Each row below holds a small network's activations on one input, seen along a few directions.
In each table, some parts of the input vary, and every possible input appears once, in random order.
Descriptions start from the smaller parts, as in this example, which fits no table here: ring(8) and (point or ring(9) or (values(3) and line(4))).
Shared parts are said once, and a part with two or three values counts as separate values.
In the rows, 128 means zero.

Other details of the inputs vary at random and push rows far along two fixed directions, the same in every table; ignore that.

Rows:
x1: [187 159  59 124 128 173 127 128 166  89 158 122 178 173 225 183]
x2: [172 154  94 120 181 161 150 130 128  91 122 119 162 178 218 156]
x3: [ 83 114 174 130  79  93 104 128 128 155 129 139 101  77  37  92]
x4: [154 129 172 196 112 167 129 116 132 107  80 198 193  46 132 112]
x5: [163 159  90 128 187 149 137 140 137 113 122 140 162 129 215 158]
x6: [ 77 131  94  55 146  71 114 152 133 169 175  69  52 156  93 136]
x7: [126  93 157 158  94 132 126 107 116 132 112 131 124 119  82 110]
x8: [184 178  66 140 131 167 118 138 169  94 147 161 199 112 226 183]
x9: [161 153 155 174 135 165 133 125 135  98  94 194 193  70 166 124]
x10: [167 123 172 188 110 174 137 103 126  87  81 177 193 100 140 115]
x11: [ 79 113  85  45 132  76 130 146 114 165 180  45  35 215  98 132]
x12: [166 137 170 200 123 171 126 116 124 101  77 203 203  52 161 113]
x13: [ 92  91 177 141  65 111 121 112 116 141 121 126 100 116  39  89]
x14: [144 124 181 191 102 149 119 116 132 120  89 185 174  47  94 109]
x15: [ 88  81 197 154  51 109 114 102 107 144 119 140 101 101  31  83]
x16: [111 152  95  80 162 101 123 151 133 142 155  99  98 146 145 141]
x17: [176 165  79 125 199 162 148 147 134 108 120 143 170 137 238 163]
x18: [157 141  98 121 168 148 143 128 123 107 125 114 145 179 197 150]
x19: [177 134 158 205 132 176 131 116 128 103  77 197 205  55 162 125]
x20: [109 127 111  82 140 107 133 133 122 134 156  85  89 184 130 135]
x21: [104 113 187 168  74 121 112 120 124 140 106 171 135  52  56  88]
x22: [124 135  92  83 151 124 150 142 122 127 152  94 101 196 157 142]
x23: [ 99 112 168 145  94 102 104 122 128 152 125 136 111  73  51 106]
x24: [104 142  93  75 155  99 127 152 138 151 157  95  90 148 125 139]
x25: [178 128 181 203 112 190 143  99 125  76  73 198 212  89 159 117]
x26: [138 129 102 102 152 136 143 131 132 118 134 102 122 176 151 141]
x27: [ 92 114 100  65 135  88 126 133 126 151 167  59  62 193  98 135]
x28: [ 89 112 182 152  81  99 102 118 122 151 123 156 113  65  58  94]
x29: [160 171  88 116 184 153 149 152 133 109 128 147 159 137 218 153]
x30: [105 114  86  70 144 102 135 137 120 149 161  65  70 202 126 139]
x31: [ 81 129  80  56 152  66 116 157 128 181 182  60  45 168  98 141]
x32: [122  92 181 169  78 133 123 102 125 128 103 142 132 100  54 100]
x33: [ 70 112 179 127  75  80  98 122 124 160 138 135  88  74  31  91]
x34: [ 95  85 169 144  79 108 112 104 117 145 123 118 101 119  49 100]
x35: [117 115  96  95 145 109 131 130 123 145 152  75  85 187 122 140]
x36: [176 165  84 134 190 165 153 149 138 109 117 144 172 131 217 161]
x37: [116 122  90  81 145 116 144 139 126 137 152  79  88 193 132 139]
x38: [ 90  82 170 142  65 105 121 112 119 153 127 113  87 118  20  94]
x39: [122 154  82  87 173 108 128 153 131 141 153 103 107 156 171 148]
x40: [183 154  98 138 182 173 153 125 125  87 114 140 177 172 240 160]
x41: [112 144 102  93 149 106 129 148 124 145 151 116 101 139 147 136]
x42: [128  96 183 175  85 135 117  96 123 123 102 144 140  96  67 104]
Each input here is: values(2) and (point or (line(4) and ring(5))).
The inputs of x39 and x18 match in every part but the values(2) part. If x29 is changed in the same way as x39 into x18, which row does it become?
> x22
The inputs of x19 and x7 match in every part but the values(2) part. If x23 is changed in the same way as x19 into x7, which row does it become?
> x42
Change only the values(2) part in x33. List by row number the other rows that result.
> x20

Rows:
x43: [ 84 127 110  63  96  96 122 137 124 135 169  87  70 172  98 124]
x44: [163 136 142 164 162 165 156 121 130  99  85 153 176 109 149 127]
x45: [ 83 128 108  71  94  93 131 143 127 141 179  87  63 179 102 117]
x46: [153 141 148 157 132 164 127 105 115  86 106 173 179 120 190 131]
x47: [111  80 140 164  98 123 125 119 122 155 104 134 113  92  63 109]
x48: [133 148  97  84 186 130 140 138 105 117 130 106 117 177 195 139]
x49: [104 118  95  84 104  88 112 138 135 154 178  67  73 166  86 145]
x50: [150 130  68 108 192 143 150 148 130 139 141  88 114 166 171 160]
x51: [176 140 131 168 134 177 139 127 150  97  97 159 189 116 150 131]
x52: [111 102 166 157 112 120 126 125 126 140 106 131 119 101  50 100]
x53: [133 146  88  84 186 141 165 149 115 119 129 107 115 176 177 143]
x54: [166 113 124 183 146 157 125 110 120 117  84 155 173 101 178 134]
x55: [117 101 175 158 110 108 105 101 116 144 109 131 113  94  62 105]
x56: [116  89 170 168 100 118 102 104 113 152 113 125 117  84  73 105]
x57: [109 120  98  80 122  99 126 138 143 160 163  79  71 167  68 137]
x58: [165 136 146 152 119 167 139 117 139  78 108 170 184 116 177 133]
x59: [143 145  85  71 165 140 159 152 145 117 144 106 121 185 178 151]
x60: [162 138 153 166 161 154 133 108 121  97  85 151 179 108 167 123]
x61: [105  85 149 167  73 109  96  96 124 150 125 137 122  98  84 118]
x62: [142 155  83  89 152 149 165 153 137 117 145 115 121 185 184 140]
x63: [129 102 152 152  79 129 119 122 137 144 122 129 125  98  56 119]
x64: [ 99 107 183 148  97 113 122 113 101 137 113 144 109 105  85  80]
x65: [135 156  83  83 155 137 138 142 143 103 152  96 127 186 187 159]
x66: [120  95 175 165 102 109 105 109 111 148 108 125 118  86  68 110]
x67: [ 96 126 103  83 108  89 110 140 141 143 172  74  79 173  84 130]
x68: [ 85 152 156 138 101  85  81 140 143 159 143 174 117  31  99 118]
x69: [116  99 171 166  81 108  97  99 121 142 129 132 125  95  76 123]
x70: [164 143 139 150 121 184 152 123 132  89  93 173 182 114 166 126]
x71: [155 136  73 106 193 134 153 153 128 135 135  88 116 169 167 165]
x72: [112 117 167 143  62 130 140 131 118 138 118 158 124 114  73  97]
x73: [170 145 133 152 134 171 149 121 148  96  97 153 183 118 152 132]
x74: [134 143  96  81 174 122 134 132 128 113 155 109 120 188 203 156]
x75: [ 75 165  86  59 120  67  94 176 148 170 190 112  79  96 101 136]
x76: [109 103 177 157 109 107 102 112 118 139 107 129 120  99  65  95]
x77: [ 77 122 119  77 113  82 120 131 114 151 178  90  60 180 112 116]
x78: [ 78 126 118  75 108  75 119 139 103 159 178  94  62 188 113 123]
x79: [159 140 144 166 143 167 167 136 105 108  89 176 172 121 168 120]
x80: [163 150 137 160 104 165 145 129 120  88 114 176 180 129 184 129]
x81: [ 74 122 123  74 124  82 108 126 125 148 169  78  71 176 103 132]
x82: [103 150 143 130  95 110 107 154 149 158 135 174 142  23  73 108]
x83: [161 139 138 169 144 151 116 109 134  98 112 153 180 126 174 139]
x84: [ 79 117 116  73 147  95 141 147 124 156 147  74  65 168  80 124]
x85: [137 154  88  90 177 119 131 126 134 116 152  94 126 187 192 160]
x86: [146 133  46 100 146 133 130 138 143 127 156  94 125 180 190 168]
x87: [103 109 185 151  90 109 121 120  90 143 109 153 117 107  86  85]
x88: [159 127 159 153 160 155 136 115 115  97  89 164 172 112 179 120]
x89: [122 110 159 153  73 119 105 104 137 127 131 135 125 102  59 117]
x90: [112 116 168 146  69 120 113 106 137 118 124 134 133 101  66 105]
x91: [174 118 106 174 120 178 138 120 145 114  97 161 184 108 161 141]
x92: [162 142 141 154 130 180 147 125 145  93  94 160 185 117 159 133]
x93: [132 198  66  80 220 104 119 179 144 146 150 131 119 107 222 163]
x94: [180 126 120 174 128 185 137 120 145 111 106 154 184 104 157 142]
x95: [101 106 174 150  98 127 147 124 111 137 110 148 112 103  71  85]
x96: [153 136 156 161 160 160 130 114 118  97  86 154 176 113 174 124]
x97: [103 113 105  89 151  92 134 140 127 163 151  77  62 161  68 133]
x98: [133 193  57  81 218 114 145 187 147 149 152 130 127 103 201 162]
x99: [154 142  63 103 152 142 129 137 143 123 164  89 128 173 186 169]
x100: [170 137 138 172 145 153 119  98 132 101 112 157 177 118 173 149]
x101: [106  96 180 140 109 123 140 121 119 134 105 146 118  98  65  95]
x102: [110  93 163 166  80 115  95  95 123 148 135 129 122  94  79 119]
The inputs of x84 and x81 match in every part but one. If x52 is changed in the same way as x84 into x81, which row does it become?
> x83
What do these inputs look like to the network?
> ring(5) and (point or line(11))
Change only the ring(5) part in x80. List by row number the other rows that result.
> x72, x78, x79, x87
Change only the line(11) part in x55. List by row number the other rows that result.
> x48, x54, x56, x60, x64, x66, x76, x87, x88, x96
Which other rows agree with x62 in the ring(5) part? List them by row number.
> x51, x57, x59, x63, x70, x72, x73, x82, x91, x92, x94
A walk changes only the ring(5) part. It starts at x93 and steps to x68. List the rest of the walk in order.
> x75, x82, x98

Rows:
x103: [ 94 128 132 103  88 102 112 145 150 146 150 117 102  98  60 118]
x104: [145 111 165 208  75 164 128 114 141 124  88 196 180  37  88 108]
x105: [105 101 156 117  82 115 121 109 138 126 135 105 105 156  56 113]
x106: [123 157  87  86 125 120 125 153 138 134 162 128 120 142 166 143]
x107: [102 101 159 133 113 114 141 133 107 153 110 133  99 109  61  99]
x108: [195 122 117 182 136 195 154 111 123  86  89 145 193 150 189 141]
x109: [ 97 120 141 117 108  92  97 123 139 153 149 102  99 107  61 127]
x110: [145 119 100 122 180 131 136 131 120 138 119 105 120 148 162 145]
x111: [102 131 160 111 125 108 138 136 124 136 123 126 102 117  76  98]
x112: [154 149 123 156 135 138 113 120 128 111 124 159 165 111 185 145]
x113: [133 158 125 112 162 142 152 146 112 113 124 148 141 148 196 126]
x114: [116 142  94  76 186 104 125 136 132 137 148  78  94 169 145 146]
x115: [170 141 116 137 134 173 148 112 124  78 127 143 170 172 214 150]
x116: [145 101 157 193 104 140 111 108 131 139 106 156 153  69  95 121]
x117: [ 95 138  87  67 169  84 120 143 114 146 166  79  76 187 165 140]
What do these inputs look like to the network?
> values(3) and (point or line(4))
The inputs of x116 and x112 match in every part but the values(3) part. If x108 is changed in the same way as x116 into x112, which row does it become?
> x115
Change only the values(3) part in x113. List by row number the other rows that result.
> x107, x111

Rows:
x118: [125 127 118 119 121 126 130 129 128 130 139 121 120 144 130 133]
x119: [122 126 134 128 133 123 130 134 126 137 123 133 122 114 115 122]
x120: [118 132 130 128 123 121 124 134 128 136 131 136 123 110 121 123]
x121: [119 126 137 130 133 117 123 128 123 137 125 133 122 115 121 122]
x122: [119 124 140 129 127 121 126 125 119 131 123 130 123 125 122 119]
x123: [163 135 149 174 138 168 140 119 122  99  90 174 183  97 169 125]
x124: [130 120 114 127 129 127 128 128 128 137 133 115 120 137 126 135]
x125: [124 119 140 131 118 128 127 119 126 123 127 124 125 136 117 122]
x126: [118 132 132 129 125 117 119 130 127 135 131 135 124 111 122 123]
x127: [177 154  96 134 183 168 155 135 125  97 113 139 169 158 224 154]
x128: [120 137 122 117 137 118 123 134 131 133 136 125 121 123 130 131]
x129: [125 119 136 130 116 132 134 124 126 126 125 127 125 136 114 120]
x130: [123 119 137 132 114 130 131 123 123 127 127 128 124 136 119 121]
x131: [126 127 123 119 124 124 125 125 130 125 138 117 122 144 128 134]
x132: [131 116 128 136 122 129 124 122 132 132 125 120 126 125 109 129]
x133: [130 116 125 136 120 130 128 125 130 135 125 122 126 125 110 128]
x134: [179 146 158 197 136 182 135 115 136  87  78 198 214  66 174 127]
x135: [125 120 142 131 126 125 128 121 121 127 123 124 123 132 116 121]
x136: [122 125 139 127 129 126 130 128 124 128 121 128 124 125 114 120]
x137: [123 132 120 117 122 121 121 129 130 129 141 124 122 136 135 132]
x138: [124 122 134 132 112 124 122 120 127 127 132 128 126 131 120 126]
x139: [121 124 137 127 127 127 133 131 123 131 121 130 123 124 115 118]
x140: [122 131 130 130 117 119 115 129 131 134 135 133 127 114 122 127]
x141: [123 132 117 116 120 124 127 133 131 130 140 125 121 135 133 132]
x142: [124 128 132 125 112 127 124 126 135 126 132 129 128 123 115 126]
x143: [124 124 127 121 135 121 130 126 119 130 129 117 117 146 132 126]
x144: [124 132 129 128 119 123 120 131 136 132 132 130 128 114 114 128]
x145: [126 120 140 131 125 128 132 124 123 126 121 124 124 133 112 120]
x146: [121 127 139 129 135 120 124 127 126 135 125 130 123 115 118 123]
x147: [124 132 125 118 145 121 130 135 129 135 128 123 119 127 125 129]
x148: [124 131 127 128 117 124 124 134 135 135 132 132 128 113 115 127]
x149: [127 123 134 130 113 129 126 123 132 125 129 126 128 132 113 127]
x150: [126 120 137 131 123 129 135 126 121 129 122 127 123 132 113 119]
x151: [128 150  52  57 175 115 146 156 135 136 171  71  92 211 179 164]
x152: [120 124 142 128 129 123 127 125 122 129 123 127 124 124 118 120]
x153: [120 126 135 130 131 121 128 132 123 138 125 134 121 114 119 122]
x154: [123 127 134 126 113 124 119 124 132 126 135 129 128 123 119 127]
x155: [122 131 128 130 115 122 121 133 131 135 135 134 126 113 120 127]
x156: [129 116 130 137 123 126 120 119 130 132 127 119 126 125 113 130]
x157: [164 155  79 108 185 152 149 138 129 103 133 115 149 185 225 161]
x158: [123 131 131 129 119 121 116 128 134 132 135 130 128 114 118 128]
x159: [125 132 117 115 121 126 130 134 134 130 138 123 123 135 128 131]
x160: [129 120 117 128 131 123 122 124 128 135 133 114 121 138 128 135]
x161: [125 120 138 130 117 131 131 122 128 123 125 124 126 137 113 121]
x162: [120 132 130 127 125 122 127 136 131 135 129 134 125 110 116 123]
What do these inputs look like to the network?
> ring(5) and (point or ring(8))
The inputs of x158 and x155 match in every part but the ring(5) part. If x131 is changed in the same way as x158 into x155, which row does it become?
> x118
Change only the ring(8) part in x147. List by row number the other rows that result.
> x134, x136, x142, x144, x145, x149, x161
A walk changes only the ring(8) part. It starts at x129 and steps to x151. List the rest of the walk in order.
> x159, x148, x162, x119, x139, x150
A walk changes only the ring(5) part. It starts at x156 and steps to x132. List the rest of the walk in order.
> x133, x124, x160
